[ -5 -17   3 -47  15 -34 -42] : per
[ 16 -34   9  20 -32  80 -32] : nebab
[ -2   9  -1 -20  25 -41 -11] : kozo
[ 31  12  -2 -31  17 -78  10] : Lol
[  1 -11 -10  19   7  39 -31] : fup
[ -2 -41   9  -1 -20 -10  25] : kames
[  6  -5  15  -6 -29 -60 -14] : fogus
[ -5  22   3 -47  10 -34 -42] : farop
[-41  34   1  86  22  56  -6] : Ruk
[ 39 -31 -11 -42 -12 -22   6] : Nomoz
tags:
[20] -> Z939
[16] -> Z448
[-47] -> Z102
key nebab 4:  : Z939
which: [ -5 -17   3 -47  15 -34 -42] : per
both Ruk farop:  : [22]
perm: [ -2 -20 -41  -1  25 -11   9] : kozo
both nebab per:  : [-34]
both kames Ruk:  : [-41]
which: [ 31  12  -2 -31  17 -78  10] : Lol

[ 47 -15 -39 -30  60 -27] = buzud
[-3  6 -1  2 -7  8] = kovi
[-33  -9   4  -1  -8  22] = ziros
[ 53   0 -22  -7  38 -25] = lufup
[ -4 -19  -3  -1  21  -3] = mak
[-70  15  47  48 -82  17] = Mife
[ 31  65  52  44 -73 -43] = binam
[ -7 -22   0 -25  53  37] = zivun
[ -3  21  -5 -19  -1  -3] = pafin
perm: [ 22  -8  -1   4  -9 -33] : ziros
perm: [-22  53   0  38 -25  -7] : lufup
key -> tag
[8] -> Z79
[-24] -> Z969
[7] -> Z757
[-3] -> Z83
[-1] -> Z244
[-25] -> Z987
[-27] -> Z974
key kovi 6:  : Z79
perm: [-15  47 -27 -30  60 -39] : buzud

[ 27  14  17  61  29 -39   2 -19  38  51  -1  -5] -> fulim
[-18   9   7  -8  -6  10  38  46  -3  57  31 -12] -> pes
[-59 -28  38 -70   9 -13 -17   6 -22 -21 -36  -8] -> dab
[ 30   6   7  50  25 -34 -18 -38  30  10 -17   1] -> Bute
[-29  -3  -3 -44 -21  32  22  42 -26   4  20  -4] -> Sira
[-18   9  12  -8  -6  10  38  46  -3  57  31 -12] -> tuf
[-22 -17 -21 -59 -28  38 -13   6 -37 -70  -8   9] -> tovu
[ -4  16  20  20   8 -10  38  34  15  81  30 -13] -> porod
perm: [  9  -8 -70 -37   6 -13  38 -28 -59 -21 -17 -22] : tovu
perm: [-44 -29 -26 -21  -4  -3  -3   4  20  22  32  42] : Sira

[ 13 -33   9  26  23 -20 -16  25 -37  -4   9 -10 -16 -18  13 -10   4  -5
  22  20  11 -18] = tuduv
[ 13 -33   9  26  23 -20 -16  25 -37  -4   9 -10 -16 -18  13 -10   4  -5
  22  20 -43   2] = givor
[ 27  -6 -32  40  28  26 -13 -23  10  -8  26  10 -30  15 -52 -36  12  17
  16  49  19 -18] = Lig
[ 13 -33 -26  26  23 -20 -16  25 -37  -4   9 -10 -16 -18  13 -10   4  -5
  22  20  11 -18] = zipa
[ 27 -22 -32  40  28  26 -13 -23  10  -8 -38  10 -13  15 -52 -36  12  17
  16  49  19 -18] = kes
[  1 -15  -8  16  28 -84  27  32  11  -3 -31  -7 -17  17  24  36  38  -3
  31   1  11 -19] = bag
which: [ 27 -22 -32  40  28  26 -13 -23  10  -8 -38  10 -13  15 -52 -36  12  17
  16  49  19 -18] : kes
tags:
[25] -> Z302
[-31] -> Z571
[17] -> Z276
[26] -> Z231
[-38] -> Z263
key Lig 11:  : Z231

[-7 14 14 15 -6 -8 -7  9 16 13 13 15 14] = kov
[-11  15  16  14 -10 -11 -11  14  16  15  14  15  15] = buni
[-23  25  25  25 -23 -26 -23  27  22  25  28  25  27] = laso
[ 18  18  17 -61 -15 -15 -59  16  17 -15 -60 -15  19] = gigil
[ 47 -60 -57 -58  48 -60  48 -55 -60 -58 -61 -60 -60] = kat
[ -9  12  13  12 -10  15  14  13  15  13  -9 -11  15] = tere
[-8 14 13 15 -7 -7 -7 10 16 13 13 15 13] = Nor
[-10  12  13  15  -9 -10  -9  12  13  13  15  15  14] = gize
[-15  18  18  17 -15 -15 -15  17  19  17  18  17  18] = zegiv
[ 48 -60 -56 -60  48  52  47 -56 -59 -59 -61 -62 -60] = zuvat
[-15  18  18  17 -15 -15 -15  17  19  17 -60 -61 -59] = zago
perm: [ 12  13  15  -9 -10  -9  12  13  13  15  15  14 -10] : gize
Table of tags by key:
[-15] -> Z852
[-16] -> Z925
[-11] -> Z922
[-12] -> Z193
key zago 6:  : Z852
perm: [ 52  47 -56 -59 -59 -61 -62 -60  48 -60 -56 -60  48] : zuvat
which: [ 48 -60 -56 -60  48  52  47 -56 -59 -59 -61 -62 -60] : zuvat
perm: [-59 -15  18  18  17 -15 -15 -15  17  19  17 -60 -61] : zago

